Each row below holds a small network's activations on one input, seen along a few directions.
In each table, some parts of the input vary, and every possible input appears once, in random order.
A made-up example of a description, with smaller parts first: line(6) and (point or line(9) or (values(3) and ring(5))).
Shared parts are said once, and a part with two or three values counts as separate values.
In the rows, zero is written as 128.

Other details of the inputs vary at random and push rows far along two fixed directions, the same in every table; ignore that.

Rows:
r1: [123 142  88 140 131 150 127 130 111 139 149 137 100 144 152 105]
r2: [159 117 159 109 116  98 139 122 148 133  99 134 123 107  89 184]
r3: [108 143 115 146 122 128 152 121 117 126 137 146 120 141 130  86]
r4: [105 144 126 112 116 127 145 105 125 110 132 141 128 156 140 101]
r5: [105 151 123 128 118 134 145 103 110 115 137 137 118 148 138 104]
r6: [104 150 118 144 122 128 146 119 115 123 141 155 127 145 127  93]
r7: [ 94 146 114 137 124 130 150 107  98 122 139 142 115 144 140 119]
r8: [ 91 129 124 116 117 118 144 132 106 110 115 140 110 141 144 101]
r9: [ 86 137 127 110 115 117 138 128 103 105 116 150 117 143 142 109]
r10: [ 96 139 105 154 127 123 156 126 104 133 137 151 118 137 132 101]
r11: [132 150 102 128 125 157 117 124 120 133 152 142 110 155 147  99]
r12: [188 134 153 123 130 115 124 109 144 148 123 120 111 109 106 176]
r13: [165 109 151 130 120  93 146 139 154 144 100 145 119 100  82 165]
r14: [177 119 156 134 124  89 135 116 159 144 108 149 130 111  82 162]
r15: [200 121 130 140 128 125 112 124 150 160 122 121 100 113 106 158]
r16: [108 144 120 132 118 134 151 107 112 119 134 128 111 145 141  95]
r17: [121 133 100 109 114 152 128 151 130 128 141 141 109 150 149 100]
r18: [ 88 136 123 125 119 113 138 143 109 112 119 168 126 139 133 100]
r19: [105 135 121 103 121 127 134 139 111 116 130 132 103 140 157 102]
r20: [183 118 133 109 117 122 113 145 154 148 118 141 114 117 105 173]
r21: [ 92  91 148 135 165 169  84 158 143 107 137  41 218  96 142 139]
r22: [119 150 122  99 123 139 134 115 129 119 148 136 122 157 154 103]
r23: [105  93 150 146 171 168  77 138 150 110 140  34 226 104 147 129]
r24: [161 110 155 115 117  99 145 126 149 137  97 125 115 104  92 173]
r25: [102 142 123  98 122 127 128 137 108 111 133 142 110 143 154 111]
r26: [109 154 109 125 133 141 140 114 104 126 152 136 108 145 154 122]
r27: [108 137 122 117 117 128 151 109 126 114 130 132 120 153 143  92]
r28: [195 120 134 119 123 120 106 125 161 152 124 135 119 127 107 161]
r29: [185 113 138 113 122 106 100 145 139 144 106 144 107 108 108 173]
r30: [122 150 117 121 125 146 140 114 118 127 147 123 105 144 154  98]
r31: [193 114 130 125 124 121 111 128 161 154 122 124 112 124 111 150]
r32: [111 147 108 129 131 140 144 116 107 130 147 127 102 140 157 114]
r33: [163 106 154 136 124  81 133 142 140 142  89 147 114  97  89 163]
r34: [108 135 118 132 122 123 151 123 131 120 134 149 127 148 133  82]
r35: [ 79  93 152 156 159 149  94 159 142 104 123  82 231  94 114 138]
r36: [ 93 145 109 151 127 123 151 124 102 130 141 160 125 141 129 108]
r37: [167 117 143 146 126  97 146 107 128 151 107 124 104 102  97 179]
r38: [ 99  84 130 151 163 167  60 170 129 109 129  59 206  99 149 124]
r39: [103  98 121 177 181 182  58 148 126 123 149  53 220 100 140 147]
r40: [168 124 151  96 123 111 128 133 150 139 119 127 118 111 106 179]
Each input here is: values(2) and line(4) and line(5).
Question: Changing only the line(4) part turns r31 into r34. The same change can be made to r20. Which row results?
Answer: r35
Question: Changing only the line(4) part turns r38 into r33. The same change can be made to r28. Which row results?
Answer: r14
Question: Which other rows does r16 become when the values(2) part takes its other values? List them by row number.
Answer: r5
Question: Start at r32 and move only the line(5) part, one step at a time. The first step leads to r30. Which rows follow, in order?
Answer: r23, r21, r19
Question: Start at r25 and move only the line(5) part, one step at a time. The first step leads to r40. Which rows follow, in order?
Answer: r22, r12, r26
Question: Which other rows does r25 become when the line(4) part takes its other values? List them by row number.
Answer: r9, r18, r29
Question: Which other rows does r37 become when the line(4) part takes its other values? List them by row number.
Answer: r1, r10, r32
